These are the activations of a small neural network, seen along a few directions. Each row is one input.
In each table, some parts of the input vary, and every possible input appears once, in random order.
Descriptions start from the smaller parts, as in this example, which fits no table here: values(3) and (point or line(9) or (line(4) and ring(8))).
Shared parts are said once, and a part with two or three values counts as separate values.

Other details of the inputs vary at random and push rows far along two fixed directions, the same in every table; ignore that.

A family of inputs:
r1: [-16 -25  15   5 -11 -15  -5  -5 -16 -20  15 -26 -41  -8 -22]
r2: [  8  38 -26   7  26  17  15 -22  15  14 -28  -4  63  12  34]
r3: [ 33   6  11 -11  22  30  -2 -13 -45  -4 -11   8 -16   5  -5]
r4: [  7  36 -20   1  -5 -14  -3  -6  44  18 -24   5  65   8  34]
r5: [ 29  11  10 -10  22  27   0 -10 -51  -5 -10   6 -14   4  -7]
r6: [ 36   2  14 -13  29  21   4 -25 -37 -13  -9   5  -4  18 -13]
r7: [ 32   7  13 -12  29  18   5 -22 -43 -13  -8   3  -2  16 -16]
r8: [-20 -39  19  -1 -19 -18  -9   8  -4 -20  27 -14 -48  -7 -24]
r9: [  5  40 -27   6   7   7   6 -12  19   7 -22  -9  66   6  34]
r10: [ 28  14   5 -10   7  26 -15 -16 -49  -5 -15   6 -24  -5  -3]
r11: [-25 -40  13   0 -20 -15  -5  23  -4  -7  29   4 -64 -13 -32]
r12: [-52 -23 -13  11 -27 -46  14  34  84   8  28   1  24  -5  11]
r13: [ 11  62 -34   9   9  26  -4 -17  -6  20 -44   1  50 -11  48]
r14: [-24 -39  17   1 -20 -10  -6  22  -7  -7  33   1 -59 -14 -27]
r15: [ 22  19   5  -4   7  25 -11 -15 -55  -6 -16  -2 -22  -5  -6]
r16: [-17 -46  25   1  -3  -5   7  23  -7  -7  36   3 -53  -3 -31]
r17: [-25  13 -19  15   7   2  17  10  28  17  -6  -4  27  -5  29]
r18: [ 28  11   8  -9  20  11  -1 -38 -42 -20 -12 -20  -4  10 -16]
r19: [-42 -21 -14  16  -7 -28  23  32  72  11  22  10  24   3   8]
r20: [ 34  12  11 -18  -4  16 -26 -26 -41  -6 -19   0 -14  -1 -13]
r21: [-14 -53  29   2 -12 -29   4  28   4  -1  33   1 -63   0 -37]
r22: [ 12  48 -27   3  -7  22 -16 -13  16  19 -31   3  64  -6  46]
r23: [-15 -44  23  -5  -5 -24   5   4   2 -27  34 -13 -40   5 -33]
r24: [ 43   4  16 -16  23  16   2 -23 -34  -7 -13  14  -5  15 -20]
r25: [-50 -14 -16  15 -41 -46  -7  33  79  20  13  -5  20 -10  22]
r26: [-12 -38  23   2  11 -11  17   4 -12 -19  29 -10 -36  13 -37]
r27: [ 12  50 -27   8  18  32   8  -5   2  23 -33   7  59   1  46]
r28: [ 25  19   3  -9   7  23 -13 -12 -55  -6 -15   4 -22  -6  -5]
r29: [-15 -50  24  -2  -7 -16   8  26  -1  -5  33   7 -59  -5 -35]
r30: [-46 -31  -6  20 -18 -52  23  38  87  16  26   7  18   5   8]
r31: [  6  38 -28   1   3   4   1  -8  35  12 -23   8  66   4  32]
r32: [ 33  14   5 -16   0  22 -19 -15 -46   4 -19  12 -24  -7 -10]
r33: [ 37   3  17 -12  25  24   2 -24 -37  -9  -6   8  -1  17 -18]
r34: [-35   6 -23  15 -23 -19   0  20  44   8   4  -8  31 -13  30]
r35: [-45  -9 -22  16 -35 -36  -2  40  68  30  10   6  10 -15  25]
r36: [ 32  12  10 -15  17  12  -5 -27 -44 -20  -8  -7  -1  10 -15]
r37: [-18 -46  27  -4 -10 -22   3   8   5 -23  40  -9 -39   3 -38]
r38: [ 36   8   9 -10  19  29  -4 -11 -42   0 -14  13 -17   4 -13]
r39: [  9  52 -30   9  -3  18  -9 -14   6  12 -35  -9  62  -5  45]
r40: [-45  -5 -23  14 -31 -24  -3  27  65  13  10  -1  24 -14  23]
Description of these inputs: ring(5) and line(8).
Question: The inputs of r29 and r27 match in every part but the line(8) part. If r12 is changed in the same way as r29 into r27, which row does it become?
Answer: r9
Question: The inputs of r17 and r5 match in every part but the line(8) part. If r18 is changed in the same way as r17 into r5, which row does it become?
Answer: r36
Question: Start at r22 and move only the ring(5) part, one step at a time. The first step leads to r37. Which rows follow, in order?
Answer: r33, r16, r14
Question: Start at r25 and move only the ring(5) part, one step at a time. The first step leads to r35. Which rows follow, in order?
Answer: r21, r30, r4

A family of inputs:
r41: [-33  -8 -12  12  -9 -18  12  17  39   5  13  -4  14  -4   9]
r42: [  3  17 -13   5   9   1   7  -7  13   5 -13  -3  32   5  17]
r43: [ 15  24 -11   0   5  11  -3  -7   6  14 -20   7  31   3  19]
r44: [ -7  13 -17   5 -12   7  -5  18  15  19  -7  15  11 -14  23]
r45: [-13 -31  22  -5 -29 -14 -24   2 -30 -22  21 -18 -66 -16 -33]
r46: [ 34   1  20 -15  14  13  -7 -25 -50 -15  -8   0 -27   9 -29]
r47: [ 10  25 -13   3   6  14  -1  -8   3  12 -19   3  30   1  22]
r48: [-18 -42  23  -2  -9  -9  -2  14 -21 -14  29  -5 -69  -9 -34]
r49: [ 63  20  22 -20  37  33  -4 -47 -74 -22 -24  -3  -6  21 -21]
r50: [-31   0 -15   7 -38 -22 -17  18  36   8   5  -7   4 -20  17]
r51: [  4  23 -17   1   0  11  -4   2   7  18 -17  11  20  -7  25]
r52: [  8  29 -15   3   6  16  -1  -4  -3  12 -19   2  29  -2  25]
r53: [ 41   0  22 -15  20  12  -5 -29 -51 -16 -11  -3 -23  14 -29]
r54: [ 10  14  -7  -1  21   9  15 -13  14  -2  -6   1  46  16  11]
r55: [-49 -44   1  12  -8 -41  28  31  74  -3  43  -1  13   9  -7]
r56: [-25 -50  24   1 -18 -11  -4  27 -18 -13  37   0 -79 -14 -37]
r57: [ 12  28 -13   0   5  12  -2  -4   0  15 -20   7  29  -1  23]
r58: [-22 -19   0   7  -1 -25  17  14  41  -2  18  -1  13   8   1]
Question: What do these inputs look like to the network?
Answer: values(2) and (point or line(8))
Question: The inputs of r46 and r41 match in every part but the values(2) part. If r50 is changed in the same way as r46 into r41, which row does it become?
Answer: r45
Question: Which other rows does r51 become when the values(2) part takes its other values? List them by row number.
Answer: r48
